A small network was shown many inputs. Here are its activations along a few directions, one row for each input.
Each table varies a few parts of the input and shows all the possible inputs, shuffled.
Descriptions start from the smaller parts, as in this example, which fits no table here: one of 3 separate values, together with either a single point or one of 9 places around a ring or (one of 4 places along a line, together with one of 5 places around a ring).
Shared parts are said once, and a part with two or three values counts as separate values.

Other details of the inputs vary at random and push rows far along two fixed directions, the same in every table; ignore that.

Rows:
row 1: -394	-60	-122	-51	180	-460	339	-170	386	108	-142	-76	60	-7	-254
row 2: -548	4	147	524	267	-33	611	-187	-476	219	-29	-263	105	188	-187
row 3: 314	34	-210	-484	87	-646	-223	-50	588	-44	-157	391	39	-335	-185
row 4: -290	49	-35	333	52	267	19	-436	-641	201	166	-366	21	23	-42
row 5: -64	-107	228	305	-327	729	-324	437	-563	-102	79	-191	-206	121	448
row 6: 105	-88	65	149	-257	685	-284	59	-742	-55	218	-187	-252	92	331
row 7: -368	-120	-187	402	75	292	230	-517	-652	301	188	-447	-52	37	-98
row 8: -253	36	152	444	-174	548	-270	161	-496	45	42	-282	7	44	256
row 9: 10	-14	-274	-128	280	-390	442	-394	193	85	13	8	72	98	-348
row 10: 45	-1	46	412	-239	794	-90	383	-488	-47	144	-162	-142	258	324
row 11: -575	-123	-36	10	380	-762	449	-363	465	268	-148	-110	302	-104	-312
row 12: 129	2	-39	-80	-134	16	-21	278	366	-91	-91	74	-45	-19	56
row 13: -368	-160	-14	0	280	-681	258	-145	407	98	-209	-94	161	-110	-192
row 14: -168	-60	219	289	-302	745	-248	321	-500	19	143	-152	-94	117	413
row 15: -343	7	235	470	-37	320	274	42	-541	131	-21	-246	-30	66	35
row 16: 452	162	22	-528	-279	-171	-660	620	795	-356	-211	484	-8	-151	189
row 17: 228	178	-23	-344	106	-579	-38	266	825	-209	-215	364	190	-2	-134
row 18: 207	-46	40	-371	35	-610	32	284	812	-194	-249	266	67	-122	-54
row 19: 535	-4	19	-255	-470	693	-712	394	-207	-184	211	235	-215	-26	472
row 20: 51	42	248	193	-11	316	-265	241	115	-159	-30	61	-22	4	44
row 21: 847	235	-136	-623	-158	-162	-553	376	647	-369	-48	572	-9	-51	95
row 22: 817	52	-233	-599	-306	-14	-472	343	645	-292	-42	467	-161	-155	126
row 23: 495	33	154	-37	-395	645	-534	779	33	-260	91	290	-65	121	538
row 24: 345	-36	-25	-236	-61	-62	-62	14	85	-124	27	83	-93	-48	44
row 25: 85	-2	-43	-308	55	-665	-199	264	767	-72	-319	372	107	-291	-90
row 26: -75	-29	-66	-201	213	-424	398	-439	198	154	52	-18	125	-38	-284
row 27: -409	97	81	80	262	-513	485	-267	275	102	-160	-155	223	16	-339
row 28: -269	-146	-151	-35	328	-573	326	-541	29	181	-8	-189	90	-105	-288
row 29: 429	16	211	-37	-484	699	-538	720	7	-225	64	194	-108	7	544
row 30: -282	-78	-142	240	-11	351	211	-416	-604	186	181	-327	-132	112	-60
row 31: 128	-50	125	116	-72	166	-40	397	-36	-155	-15	35	-26	156	219
row 32: 859	132	-64	-597	-299	-52	-567	465	503	-320	-98	593	-150	-249	162
row 33: 176	-55	70	301	-113	699	-41	55	-828	-41	257	-216	-163	252	271
row 34: -66	135	-70	-154	222	-456	320	-471	166	76	-24	-53	120	-27	-351
row 35: -139	61	-126	-96	437	-655	574	-476	89	153	-65	60	143	8	-466
row 36: -153	-39	22	277	114	341	328	-318	-631	191	264	-242	45	241	-20
row 37: -621	-134	-43	528	108	171	302	-244	-397	284	27	-470	27	68	-49
row 38: -79	53	13	-46	409	-364	208	-515	251	39	-7	15	78	-54	-438
row 39: -174	6	145	128	-114	146	-91	242	-166	-1	-99	25	-70	-31	101
row 40: -6	119	-48	-107	-30	40	-113	-230	-161	-8	70	-29	-31	4	-52
row 41: -314	14	-124	-170	342	-679	436	-556	86	189	-84	11	68	-121	-448
row 42: -300	-116	-28	286	44	290	99	-406	-605	280	238	-328	27	14	25
Description of these inputs: one of 2 separate values, together with either a single point or (one of 4 places along a line, together with one of 5 separate values).
Changing only the choice among 2 separate values turns row 12 into row 22. The same change can be made to row 11. Which row results? -> row 42
Changing only the choice among 2 separate values turns row 18 into row 24. The same change can be made to row 16. Which row results? -> row 40
Which other rows does row 36 become when the choice among 2 separate values takes its other values? List them by row number. -> row 23
Which other rows does row 17 become when the place on the line of 4 takes its other values? List them by row number. -> row 8, row 16, row 27
Which other rows does row 13 become when the choice among 2 separate values takes its other values? List them by row number. -> row 28
Which other rows does row 6 become when the choice among 5 separate values takes its other values? List them by row number. -> row 19, row 30, row 40, row 41
